Each row below holds a small network's activations on one input, seen along a few directions.
Each table varies a few parts of the input and shows all the possible inputs, shuffled.
Descriptions start from the smaller parts, as in this example, which fits no table here: one of 2 separate values, together with either a single point or one of 11 places along a line or (one of 4 places along a line, together with one of 5 places around a ring).
Shared parts are said once, and a part with two or three values counts as separate values.

Other details of the inputs vary at random and push rows far along two fixed directions, the same in every table; ignore that.
These rows show it; all are for the same input, with only those details redrawn:
[ 18  38  25  45 -20 -67  14 -47  19 -49 -29 -40   9]
[ 17  38  27  45 -20 -68  12 -47  19 -49 -29 -40   9]
[  1  18 -72  17 -26  16  41 -36 -35 -12  27 -10  -1]
[-20  -7  60  23  43   7 -24  13 -13   4  -6 -14  60]
[-21  -8  49  21  40  13 -20  14 -18   8  -1 -11  58]
[-23  -7  59  23  45  10 -25  17 -15   7  -4 -12  62]
[-20  -7  46  22  38  12 -18  11 -17   6  -1 -12  56]
[  1  19 -91  15 -33  25  49 -39 -42  -9  34  -8  -7]

A family of inputs:
R1: [ 25  28  46  -6 -34 -90 -12  -4  47 -34 -34 -30 -33]
R2: [ -5 -44  -6 -26  17  38  -6  22  -2  27   0  48  -9]
R3: [ -8  -1  29 -24  29  18 -34  44  20  32   7  -1   0]
R4: [-19 -36 -14 -50   7  27 -13  50 -16  41  29  30  -6]
R5: [-10 -30  -3 -45  17  21 -17  47   6  41  19  29 -13]
R6: [ 15   6 -32  -2 -13  20  11 -17  13  -5  -5  12 -34]
R7: [  11   24 -104  -32  -50   24   34   -6  -15    9   44    0  -59]
R8: [ -7 -13  16 -29  25  16 -27  42  22  36  10  15  -9]
R9: [ 26  26  17  17 -30 -47   4 -32  37 -43 -41 -15 -35]
R10: [  11  -22 -100  -27  -52   27   46  -24  -25    0   22   40  -55]
R11: [ 16  38  28  45 -19 -68  13 -47  18 -49 -29 -41   9]
R12: [ -9 -33 -12 -23   4  44  -3  20 -24  19   7  30  -2]
R13: [ -1 -27  36  -8  32  24 -25  20  21  20 -18  30   1]
What is each input in this table made of?
Answer: either a single point or (one of 2 separate values, together with one of 6 places around a ring)
Change only the choice among 2 separate values in R9. List by row number the other rows that result.
Answer: R7

A family of inputs:
R14: [ -4  -2  -5  20  14   3  11 -23  19  -3  -8  13   1]
R15: [  5  33 -69  25 -54  -1  36 -51   2 -40  -1 -15 -37]
R16: [ 33  55  12  27 -47 -91   2 -37  41 -32 -22 -51 -24]
R17: [-35 -21  72  14  25  -9 -32  30  -4  -9 -21  -5  46]
R18: [  6  13  34  -7  30   2 -24  13  20   7   0 -19  21]
R19: [  4 -13  28  -7  26  23 -15  35  -6  37 -10  17  19]
R20: [   4    4 -105  -37  -26   38   41   -1  -45   18   64    6  -20]
R21: [ 50  53 -25   7 -77 -89  43 -57  22 -63 -32 -33 -59]
R22: [-14  13  28   7  33 -10 -20  15  29  15  -7 -13  17]
R23: [ 35   8  29  34 -24 -54   6 -38  25 -31 -45  -8 -11]
R24: [-23 -29  31   6  25  36 -10  22 -11   3 -24  24  28]
R25: [-16 -24  40  12  25 -20   1   5   7   4 -15  10  30]
R26: [ 32  46 -27  45 -65 -61  39 -73  40 -78 -45 -22 -57]
R27: [-26 -21 -15 -21  10  43   7  48 -31  22  10  16   9]
R28: [-11  10 -22 -21   2  29  -7  15 -29  16  33 -15   1]
R29: [ 29  -6 -51   1 -22   6  39 -39 -10 -17   3  11 -20]
R30: [  38   44   14   34  -43 -100   14  -72   40  -68  -22  -53  -24]
R31: [-39 -19 -20   3  30  32  -5  12 -23  27  37  10  31]
R32: [ -2 -21 -17 -33  24  35   7  34 -29  29  28  16  17]
R33: [ 34  25  19  14 -33 -70   9 -15  24 -19 -33 -21 -16]
R34: [-31   0  15  -6  36   6 -18  33   4  32  21  -9  28]
R35: [ -1   6  -3  18 -15  -9  -5 -18  -6   2  12 -13  16]
R36: [-20 -20  41   9   9  -5  -8  13  -5 -13 -31   7  27]
R37: [ 41  48 -31  44 -63 -63  30 -77  30 -50 -15 -30 -40]
R38: [-37 -13 -17 -18  11  37  -4  49 -35  22  21   4  17]
R39: [ -7   1 -23  -4  17  52 -15  29 -20  42  32   7  12]
R40: [ 22  25 -71   2 -37 -29  54 -35  17 -12  -6   1 -49]
R41: [  2  -5  29   2  30  30 -26  31   3  35  -5   9  16]
R42: [  7 -30  51 -26   0 -16 -47  30  38  23 -13  28 -20]
R43: [-13  -3  68   9  52  -5 -27  30  38  20 -23   3  23]
R44: [  2   5 -13 -17  11  48   0  13 -16  15  12   9 -11]
R45: [-25   7  70  10  35   7 -43  42  23   4 -24 -20  28]
R46: [ -9 -44  -1 -54   5  39 -34  36  -3  29  18  36 -32]
R47: [-28  -6  68  -1  44 -32 -28  41  16  20  -9  -9  41]
R48: [ 11  22   3  10 -26 -28  18  -4  22 -29 -36  -6 -28]
R49: [-24 -14  -7 -10  17  49 -17   8 -45  16  32   2  27]
R50: [  21   -5 -108  -35  -17   58   49   -5  -35   20   43   22  -33]
R51: [-31 -25  73  15  46 -27 -28  19   9  10 -15  -4  54]
R52: [ -5 -22 -14 -12  -2  30  10  -3 -43   4   9  18  10]
R53: [ 36  29  -1   4  -7 -23  13 -22  31 -21 -11 -14 -26]
R54: [ 17  -9  56  24  -3 -48 -11  -9  12 -15 -37  -6  21]
R55: [  14   -7 -103  -10  -13   69   43  -32  -35    8   45   28  -22]
R56: [ -2   6 -99 -10 -25  72  29 -34 -50   5  46  15 -19]
R57: [ -9 -20   0  -3  25  64 -10   4 -31  14  11  25  12]
R58: [-41 -16  22   9  23  29 -23  24 -19   4   7  -7  36]
R59: [  2  23  52  16   7 -23 -18  13  40 -24 -47 -15  -4]
R60: [-11 -23  41  15  34  -9  -5   0  16   5 -27  17  26]
R61: [ 18  -4  65  16   8 -30 -13 -18   9 -30 -47  -3   6]
R62: [-12  -9  22 -10  15   7 -21  40 -17  34  14   0  31]
R63: [ -6  10  51  36  25 -41 -17 -21  39 -17 -26 -16  18]
R64: [ 29  31 -59  14 -37 -11  36 -64   5 -34  18 -16 -31]
R65: [-12 -21 -75  -6 -19  46  20   0 -58  27  49  22  10]
R66: [-11   5  26 -11  29  37 -28  26 -10  19  10 -11  16]
R67: [ -8 -10 -96 -17 -34  47  37 -21 -69   4  50  14 -14]
R68: [ 43  20  21  23 -36 -88  27 -58  30 -58 -35 -22 -17]
R69: [  1 -16  80  27  41   6 -41  11  16  14 -30   8  39]
R70: [  2  -9 -55 -34 -55  -3   6  -2  25 -13   0  29 -72]
R71: [ -3   8 -29 -24  10  24  -1  15 -16  19  42 -12  11]
R72: [  3 -12 -52 -28   0  61  19  15 -41  25  22  18 -19]
R73: [-15  -3  87 -10  32 -22 -42  40  -5   6 -13 -18  36]
R74: [-19  21  -7   0 -12  -6  -3  14   3  -8   4 -26  -4]
R75: [  1  -9 -68 -14 -20  21  32 -21 -39  -2  45  10   1]
R76: [-12 -10  40  -2  26 -25   0  28  15  16 -12   0  17]
R77: [ 22 -18  67 -28   2 -51 -38  11  60 -12 -20  11 -32]
R78: [ -6 -26 -68 -42 -22  13  10   4  17  24  28  44 -59]
What is each input in this table made of?
Answer: one of 5 separate values, together with either a single point or (one of 2 separate values, together with one of 6 places around a ring)
The inputs of R69 and R57 match in every part but the choice among 5 separate values. If R62 is changed in the same way as R69 into R57, which row does it become?
Answer: R73
List by row number the other rows that have the choice among 5 separate values in common with R34.
Answer: R14, R22, R25, R31, R40, R43, R47, R51, R60, R63, R76, R78
Change only the choice among 5 separate values in R44. List by row number the other rows that result.
Answer: R41, R43, R53, R59
Change only the choice among 5 separate values in R50. List by row number the other rows that result.
Answer: R19, R40, R48, R72
Change only the place on the ring of 6 in R24. List by row number the other rows that result.
Answer: R15, R17, R26, R36, R58
Change only the choice among 2 separate values in R38. List by row number the other rows that result.
Answer: R17
A walk changes only the place on the ring of 6. It starts at R37 and steps to R69. List the rest of the walk in order.
Answer: R23, R54, R65, R35

A family of inputs:
R79: [-16  -9 -17 -10  16  25   0  19 -20  26  28   4  19]
R80: [-11 -21  -4  -1   7  19   3   4 -22   9   5  16  17]
R81: [ -8   6  -4  -3  17  27 -10  15  -7  17  16  -6  10]
R82: [ 30  23  59  -5 -21 -90 -21  -4  69 -28 -44 -20 -40]
R83: [  27   37 -111   -1  -78  -33   62  -57  -12  -31   27  -17  -58]
R84: [  5  -3 102  30  26 -62 -29  -5  40 -24 -52 -14  32]
R85: [-17  -5   9 -10  11  14 -11  24 -17  13  14  -5  18]
R86: [ -2 -31  10 -28  12  22 -15  27  11  21  -7  34 -16]
R87: [ 17  16 -71   9 -35  15  38 -41  -8 -17   9   4 -35]
R88: [-12   4  -2  -6  10  25  -9  20 -15  13  15  -8  12]
R89: [-12 -21   0  -4   9  31  -2  10 -25   8   5  15  17]
R90: [ 23  24  25  27 -26 -50   7 -36  25 -46 -38 -20 -16]
R91: [-13  -3  -9  -6  22  28  -6  18 -11  25  23   0  18]
R92: [-11 -17  11   8  28  30  -7   7  -8  15   0  15  22]
What is each input in this table made of?
Answer: one of 2 separate values, together with either a single point or one of 6 places around a ring
Change only the choice among 2 separate values in R80. List by row number the other rows that result.
Answer: R83
